Each row below holds a small network's activations on one input, seen along a few directions.
Each table varies a few parts of the input and shows all the possible inputs, shuffled.
A made-up example of a description, with smaller parts first: one of 6 places along a line, together with either a single point or one of 9 places around a ring or (one of 2 separate values, together with one of 8 places around a ring).
Shared parts are said once, and a part with two or three values counts as separate values.
In the rows, 128 means zero.

A family of inputs:
x1: [120 137 128 129 136 136 120 120 125 136 129 130 131 131 127 132]
x2: [122 138 118 126 122 127 128 124 124 122 121 123 134 127 128 129]
x3: [123 139 121 132 134 136 119 119 127 139 135 134 129 133 129 134]
x4: [126 142 116 131 131 136 118 122 129 141 134 129 129 136 126 134]
x5: [126 144 113 127 125 128 123 124 131 129 125 124 131 140 127 131]
x6: [126 142 116 130 130 136 117 123 130 140 135 130 130 135 124 134]
x7: [122 133 130 122 134 136 126 119 124 129 130 130 131 124 120 133]
x8: [121 138 119 125 121 126 127 125 126 121 122 124 133 126 126 130]
x9: [127 144 112 128 126 129 124 123 130 130 124 124 131 141 129 130]
x10: [123 132 130 123 135 137 127 117 123 130 129 129 131 124 122 132]
x11: [128 146 119 128 124 128 120 123 131 123 123 123 131 133 126 129]
x12: [128 146 110 128 131 130 118 124 134 136 126 128 131 136 133 133]
x13: [129 145 118 129 125 129 121 121 130 124 122 122 131 134 128 128]
x14: [121 134 128 129 130 137 129 120 127 119 123 127 132 125 123 129]
x15: [173  19 194 133 112  79 182 195 124 111 139 132 101 101 150  92]
x16: [120 130 130 127 131 134 127 115 129 124 123 126 129 123 122 131]
x17: [122 139 122 130 133 136 118 120 128 138 136 135 129 132 127 135]
x18: [128 147 111 127 130 130 117 126 136 135 127 129 131 136 131 134]
x19: [119 137 129 128 135 136 119 121 126 134 130 131 131 131 125 133]
x20: [119 130 130 125 130 133 126 117 130 123 124 127 128 122 120 131]
x21: [120 135 129 127 129 137 128 122 128 118 124 128 132 124 121 129]
x22: [175  18 194 133 112  81 182 194 123 112 137 131 101 102 152  91]
- What is each input in this table made of? => one of 2 separate values, together with either a single point or one of 10 places around a ring
- Changing only the choice among 2 separate values turns x13 into x11. The same change can be made to x9. Which row results? => x5

A family of inputs:
x23: [177 148  76 156  95  89 115 166 180 131 122 118 112 172 161 114]
x24: [ 94 183 113 131 119 162 124  84 104  83 107 115 154 120 108 132]
x25: [100 201  90 140 186 193  53  78 131 228 179 166 133 168 119 175]
x26: [ 82 140 172 122 149 168 129  92 123  75  99 126 142 110  93 128]
x27: [103  86 192 120 149 144 137  84 124 103 109 123 118  78 100 128]
x28: [137  52 182 131 115 103 155 183 105 132 160 152 116  90 142 115]
x29: [158  59 148 146 117  92 163 178 112 148 144 134 113 143 167 103]
x30: [198 108 133 136 118  82 133 185 142 143 135 117 112 167 161 100]
x31: [133  59 176 108 143 139 168 130 126 116 141 137 114  79 100 127]
x32: [100 188  70 109  98 128 116 100 117 119 112 103 150 143 105 144]
x33: [125 183  57 110 119 108 114 128 144 131  99 117 145 138 150 142]
- What is each input in this table made of? => either a single point or one of 10 places around a ring

A family of inputs:
x34: [ 96 229  56 118 142 164  76  82 130 155 113 121 154 162 122 160]
x35: [105  91 153 119 151 137 135 141 110 155 161 163 128  99 136 144]
x36: [ 81 227  73 114 140 181  80  67 134 131 121 131 152 147  97 165]
x37: [108 232  38 128 143 134  80  85 126 179 115 116 154 185 150 154]
x38: [125 128 143 122 102 105 150 142 123  64  92 113 141 118 133 106]
x39: [153 133  91 148  80  89 153 173 136  90 110 111 126 152 165 103]
x40: [ 64 224  90 131 135 197  85  46 133 113 130 129 152 119  68 165]
x41: [ 84  79 171 126 152 159 145 115 101 147 145 161 130  82 122 143]
x42: [141 108 176 126 151 138 130  93 159  90  97 111 109  98 115 116]
x43: [139 133 119 133  94 101 151 164 130  78  97 109 137 129 146 102]
x44: [129  91 192 145 171 170 131  98 118 128 140 140 117 122 109 115]
x45: [170 113 144 156 129 116 109 154 144 178 165 137 104 177 150 115]
x46: [124 100 135 127 139 124 124 162 113 172 164 157 125 107 146 138]
x47: [158 111 162 148 151 136 115 148 136 160 153 136 111 155 131 118]
x48: [166 117 134 135 137 111 123 143 180 119 104 117 109 138 132 114]
x49: [105 116 166 128 105 116 145 116 109  53  83 104 142 100 119 112]
x50: [156 117 157 123 147 121 129 122 172 103 100 122 109 122 123 119]
x51: [160 110  85 117  82  90 159 167 103 143 150 122 132 129 144 129]
x52: [145 104 178 140 165 148 125 127 129 140 150 144 113 144 120 123]
x53: [115  98 129  94 108 111 164 137  97 116 134 120 137 102 113 128]
x54: [ 90  87 151 101 111 125 166 112  85 108 118 112 131  86  97 130]
x55: [143 105 114 137 121 103 117 169 114 188 173 162 115 126 162 135]
x56: [175 112 107 150 119  95 119 150 188 132 117 119 104 163 150 113]
x57: [138 106 108 104  98 104 160 158 101 131 139 116 139 110 125 126]
- What is each input in this table made of? => one of 4 places along a line, together with either a single point or one of 5 places around a ring
- Changing only the place on the line of 4 turns x46 into x41. The same change can be made to x47. Which row results? => x44
- Which other rows does x56 become when the place on the ring of 5 takes its other values? List them by row number. => x39, x45, x51, x55
- Which other rows agree with x35 in the place on the line of 4? List them by row number. => x36, x38, x50, x52, x53

A family of inputs:
x58: [158  53 174 130 129 106 163 169 102 128 120 113 116 147 146  92]
x59: [123 136 109 129 139 146 112 127 118 161 166 134 132 129 119 151]
x60: [137 152 145 144 135 159 107 124 118 142 148 136 132 145 110 121]
x61: [ 87  62 201  97 152 155 157  94 119  95 119 137 121  40  83 139]
x62: [105 171 111 144 113 141 106 100 131  97 104 112 154 144 127 126]
x63: [174  93 134 139 112  95 149 173 178 108 126 113 102 133 124  99]
x64: [131 146 121 145 141 146 105 104 148 168 137 135 120 159 123 141]
x65: [145  79 182 162 147 100 152 174 121 122 132 143 123 129 175  95]
x66: [110 175  81 102 141 130 116 112 141 144 107 120 141 129 128 154]
x67: [103  69 220 117 165 162 151  86 134  79 109 133 116  64  83 124]
x68: [122 160  81 100 150 126 107 107 142 150 122 135 142 134 123 152]
x69: [ 92 153 125 115 116 148 138 119  92 120 149 134 143 137 116 134]
x70: [129  75 167 143 128  83 152 177 104 137 142 149 127 102 174 110]
x71: [158  87 118 120  93  78 150 174 162 124 138 120 106 107 124 116]
x72: [119 151  83 118 143 139 112 102 137 164 137 135 121 127 135 144]
x73: [142  51 162 112 107  88 161 171  85 144 130 119 119 118 146 109]
x74: [136 168 106 116 154 127  90  98 154 139 112 127 134 154 124 139]
x75: [179  72 135 108  88  79 175 153 114 120 138 107 115 111 129 115]
x76: [108 169 120 151 117 144 114 105 110  97 116 123 137 148 112 128]
x77: [114 188 108 132 125 142 105 102 136 109  91 107 138 135 132 131]
x78: [ 93 161  95 132 112 140 129 115  97 110 126 133 146 125 110 140]
x79: [195  76 148 126 109  97 177 152 131 103 126 101 112 139 129  98]
x80: [162  91 153 153 122 115 132 183 160 107 125 154 108 130 169 110]
x81: [138 144 131 147 144 150  98 119 131 148 155 127 124 152 119 137]
x82: [132 159 107 134 148 140  96  94 148 153 127 127 112 147 135 130]
x83: [107 161 147 135 122 151 124 109 105 107 139 125 136 161 117 122]
x84: [117 138  98 128 135 143 120 112 136 180 148 142 128 138 123 156]
x85: [145  85 137 134 104 100 134 186 143 122 136 161 112 104 169 127]
x86: [ 91 164  85 125 109 139 121 110 118 109 114 123 162 122 125 138]
x87: [100 180  82 115 122 140 122 112 124 120 102 117 147 114 130 142]
x88: [124 183 107 118 144 131  99 102 152 133  96 111 132 149 129 142]
x89: [121 144 123 125 129 155 121 133 104 155 159 143 140 122 110 135]
- Changing only one part turns x77 into x87. The same change can be made to x62. Which row results? => x86
- What is each input in this table made of? => one of 2 separate values, together with either a single point or one of 5 places around a ring or one of 10 places around a ring
- Which other rows does x63 become when the choice among 2 separate values takes its other values? List them by row number. => x71
- Start at x71 and move only the place on the ring of 5, one step at a time. The first step leads to x85. Which rows follow, in order? => x70, x73, x75
